These are the activations of a small network on made-up records, seen along a few directions, one row for each record.
After each row come some of the record's fields: Zome, Devez, Nuzi, Biviz, Subo, Vadaf, Fal.
A field that a record lacks is left out.
Other fields move the rows too, some of them a lot.
In the rows, 500 means zero.
Strong random noise was added to every row along 2 fixed directions; ignore it. To show where, here is one row again and again, with new noise each time:
[457 610 527 544 702 493 469 428 462 492 357 525 511 499 409 448 541 490
 541 436 453 476 419 659]
[447 581 521 536 731 480 422 354 417 422 286 550 523 418 426 351 522 503
 628 513 425 530 339 731]
[544 599 596 477 609 420 545 477 564 656 463 515 567 693 463 605 553 522
 434 342 548 440 603 640]
[306 725 402 712 806 687 456 553 385 365 354 472 355 346 245 426 573 386
 498 396 344 382 286 474]

[591 503 560 287 353 295 555 470 722 714 601 511 660 661 618 814 477 624
 320 453 520 371 651 484] : Devez is z1, Nuzi is w2, Biviz is t1, Subo is l2, Vadaf is p2
[663 411 602 396 341 450 593 573 561 566 692 497 608 824 546 410 474 438
 417 417 682 599 794 360] : Devez is z2, Nuzi is w1, Biviz is t3, Subo is l5, Vadaf is p2, Fal is b2
[538 383 527 476 341 409 519 469 559 543 608 456 553 659 597 419 476 507
 540 513 677 695 638 502] : Devez is z2, Nuzi is w1, Biviz is t3, Subo is l5, Vadaf is p1, Fal is b1
[443 682 585 459 550 388 449 417 592 322 386 472 570 429 473 433 462 530
 297 441 423 313 322 425] : Devez is z2, Nuzi is w2, Biviz is t3, Subo is l6, Vadaf is p2
[496 573 503 479 526 455 508 538 591 515 570 515 523 539 552 610 547 535
 349 448 427 337 465 390] : Devez is z2, Nuzi is w2, Biviz is t1, Subo is l2, Vadaf is p2
[608 321 580 381 360 429 475 363 440 428 540 543 645 681 625 190 439 499
 654 567 629 763 616 573] : Devez is z2, Nuzi is w1, Biviz is t3, Subo is l5, Vadaf is p2, Fal is b2
[507 592 629 363 523 380 489 382 605 607 411 459 556 569 493 605 483 533
 506 485 541 441 545 669] : Zome is g2, Vadaf is p1
[451 521 659 445 500 447 586 553 583 544 559 368 649 663 515 566 419 501
 350 440 521 462 662 294] : Zome is g1, Vadaf is p1
[420 527 673 500 640 562 452 431 465 377 371 448 505 448 502 230 489 532
 496 456 343 516 329 524] : Zome is g2, Vadaf is p1
[461 552 433 534 594 548 486 458 409 598 476 542 481 433 436 536 477 518
 599 478 464 470 475 548] : Zome is g2, Vadaf is p2
[612 400 425 579 429 606 628 666 498 711 696 494 349 676 538 633 530 432
 469 374 538 651 678 526] : Devez is z2, Nuzi is w1, Biviz is t1, Subo is l3, Vadaf is p1, Fal is b3
[525 496 517 460 546 448 435 434 478 373 424 498 548 429 523 399 501 503
 513 600 432 414 372 470] : Devez is z2, Nuzi is w2, Biviz is t2, Subo is l4, Vadaf is p2
[487 483 574 360 379 407 499 524 590 409 517 294 542 447 551 655 444 491
 368 506 484 402 520 168] : Devez is z2, Nuzi is w2, Biviz is t2, Subo is l1, Vadaf is p1
[679 313 799 115 345 166 383 205 577 395 344 523 876 491 757 346 359 740
 543 655 610 618 589 552] : Zome is g1, Vadaf is p2
[517 382 348 500 397 490 515 590 409 505 604 451 388 437 541 665 481 473
 537 572 494 434 568 327] : Devez is z2, Nuzi is w1, Biviz is t1, Subo is l3, Vadaf is p2
[504 351 476 323 491 313 418 255 499 395 385 505 630 269 588 539 521 612
 601 752 432 485 315 665] : Devez is z2, Nuzi is w2, Biviz is t1, Subo is l2, Vadaf is p1
[490 451 415 620 391 569 574 546 551 574 652 482 389 631 427 542 524 455
 452 424 639 463 606 418] : Devez is z2, Nuzi is w1, Biviz is t3, Subo is l5, Vadaf is p2, Fal is b1
[329 706 543 533 598 544 374 512 463 137 418 339 513 284 306 428 463 510
 335 446 290 341 237 277] : Devez is z1, Nuzi is w2, Biviz is t3, Subo is l6, Vadaf is p1
[317 849 579 591 648 738 472 604 447 260 421 502 439 527 299 402 536 409
 396 323 330 412 354 334] : Zome is g2, Vadaf is p2
[527 367 531 515 405 458 489 423 429 419 519 503 539 635 561 187 485 473
 632 535 586 802 563 538] : Devez is z2, Nuzi is w1, Biviz is t3, Subo is l5, Vadaf is p1, Fal is b2
[695 200 427 521 330 402 464 332 384 654 536 626 489 546 634 424 495 584
 780 638 620 829 629 731] : Devez is z2, Nuzi is w1, Biviz is t1, Subo is l3, Vadaf is p2, Fal is b2
[511 598 483 612 490 718 627 736 640 689 683 466 369 796 386 695 621 377
 295 216 712 421 780 205] : Zome is g2, Vadaf is p2, Fal is b1
[494 485 628 415 538 473 422 399 433 360 359 577 613 501 469 391 482 614
 459 480 441 479 411 590] : Zome is g2, Vadaf is p2
[432 716 558 684 595 672 508 546 595 498 501 645 394 517 360 414 615 356
 419 278 458 498 416 628] : Zome is g2, Vadaf is p2, Fal is b1
[453 460 371 569 638 600 444 417 368 296 411 518 513 380 449 120 516 363
 673 594 439 699 304 623] : Devez is z2, Nuzi is w1, Biviz is t3, Subo is l5, Vadaf is p1, Fal is b2
[660 563 603 455 544 410 619 651 627 782 568 510 615 723 626 639 597 521
 402 253 563 450 677 687] : Zome is g1, Vadaf is p1
[385 573 556 536 558 471 631 612 464 418 587 418 480 595 407 627 500 504
 311 322 533 352 599 286] : Zome is g2, Vadaf is p1
[596 436 462 363 277 324 535 530 569 696 638 425 450 535 639 799 432 586
 415 555 601 415 683 294] : Devez is z2, Nuzi is w1, Biviz is t1, Subo is l3, Vadaf is p2
[355 710 386 586 615 548 560 566 521 573 485 445 374 321 298 581 580 475
 440 485 395 279 380 521] : Zome is g2, Vadaf is p1
[404 515 524 587 506 605 507 517 551 579 510 535 437 512 419 487 487 431
 513 400 581 461 414 522] : Zome is g2, Vadaf is p2, Fal is b1
[331 698 569 534 635 673 461 651 456 243 549 425 473 425 274 492 509 537
 260 380 390 271 364 183] : Zome is g2, Vadaf is p2
[518 446 527 418 604 352 363 280 481 300 317 619 640 335 649 314 489 579
 625 650 359 491 250 802] : Devez is z2, Nuzi is w2, Biviz is t1, Subo is l2, Vadaf is p2
[528 604 459 556 639 691 509 583 465 462 490 634 455 564 435 383 488 455
 523 396 444 630 452 652] : Zome is g2, Vadaf is p2, Fal is b3
[378 571 414 669 735 689 538 623 471 460 456 458 359 493 380 481 621 467
 482 407 433 441 476 329] : Zome is g2, Vadaf is p1
[461 478 476 365 421 326 500 448 528 393 503 372 513 471 507 518 438 558
 497 623 502 441 488 387] : Devez is z2, Nuzi is w1, Biviz is t3, Subo is l5, Vadaf is p1
[219 693 426 792 666 802 469 800 382 320 510 440 313 255 328 368 637 342
 399 370 188 379 319 286] : Zome is g1, Vadaf is p1

Which values does each new row have?
[444 541 693 372 639 515 300 281 359 130 190 633 651 444 594  93 434 563
 728 501 358 675 266 839] : Zome is g2, Vadaf is p2
[508 489 639 382 569 317 364 417 486 389 407 495 687 394 588 324 439 495
 504 546 457 580 462 527] : Zome is g1, Vadaf is p1
[327 837 530 567 628 684 516 722 606 497 478 411 525 717 340 467 621 341
 292 154 412 302 526 476] : Zome is g2, Vadaf is p1
[611 304 648 441 331 511 480 425 560 571 507 664 508 617 551 354 565 441
 727 527 646 744 702 708] : Zome is g2, Vadaf is p2, Fal is b1
[535 483 544 304 399 309 466 448 538 365 506 412 621 495 563 477 389 552
 470 626 545 426 538 391] : Devez is z2, Nuzi is w1, Biviz is t3, Subo is l5, Vadaf is p2
[541 556 794 336 620 348 448 324 530 310 335 603 731 641 605 311 502 606
 606 475 489 677 437 739] : Zome is g2, Vadaf is p1
[438 722 530 648 631 631 499 678 570 573 542 429 386 652 458 508 584 444
 387 183 381 394 561 486] : Zome is g2, Vadaf is p1
[498 595 560 397 554 326 543 452 638 602 466 494 537 493 444 587 494 536
 455 493 502 365 515 667] : Zome is g2, Vadaf is p1
[505 551 512 491 595 543 470 521 492 554 484 530 505 644 519 511 555 482
 477 432 545 486 597 444] : Zome is g2, Vadaf is p2
[415 473 303 601 436 514 453 560 368 535 565 447 343 341 503 615 479 507
 559 597 438 446 465 292] : Devez is z2, Nuzi is w1, Biviz is t1, Subo is l3, Vadaf is p2
[625 328 584 466 418 444 470 391 424 403 486 600 586 675 578 101 464 469
 636 545 595 765 594 586] : Devez is z2, Nuzi is w1, Biviz is t3, Subo is l5, Vadaf is p2, Fal is b2
[499 543 568 538 404 574 677 592 606 654 738 489 461 701 490 675 559 426
 359 330 728 420 768 431] : Zome is g2, Vadaf is p2, Fal is b1
[516 573 474 683 630 714 575 595 476 634 545 559 372 611 536 273 593 435
 615 271 440 700 542 751] : Zome is g2, Vadaf is p1, Fal is b3
[406 546 562 568 403 633 562 777 616 609 733 425 390 584 402 615 507 348
 354 334 582 529 661 275] : Zome is g1, Vadaf is p1, Fal is b1
[490 678 591 459 689 338 393 346 595 546 315 572 578 527 564 410 523 539
 584 465 475 534 346 872] : Zome is g2, Vadaf is p1
[416 593 445 559 611 485 434 468 358 423 263 563 510 255 457 433 512 488
 526 542 473 436 309 637] : Zome is g1, Vadaf is p2
[380 621 458 539 593 617 468 584 510 486 427 507 437 594 403 550 533 462
 420 382 537 364 521 430] : Zome is g2, Vadaf is p2
[381 466 459 641 579 781 478 583 370 296 519 566 453 461 307 277 556 473
 471 373 490 568 463 332] : Zome is g2, Vadaf is p2, Fal is b2
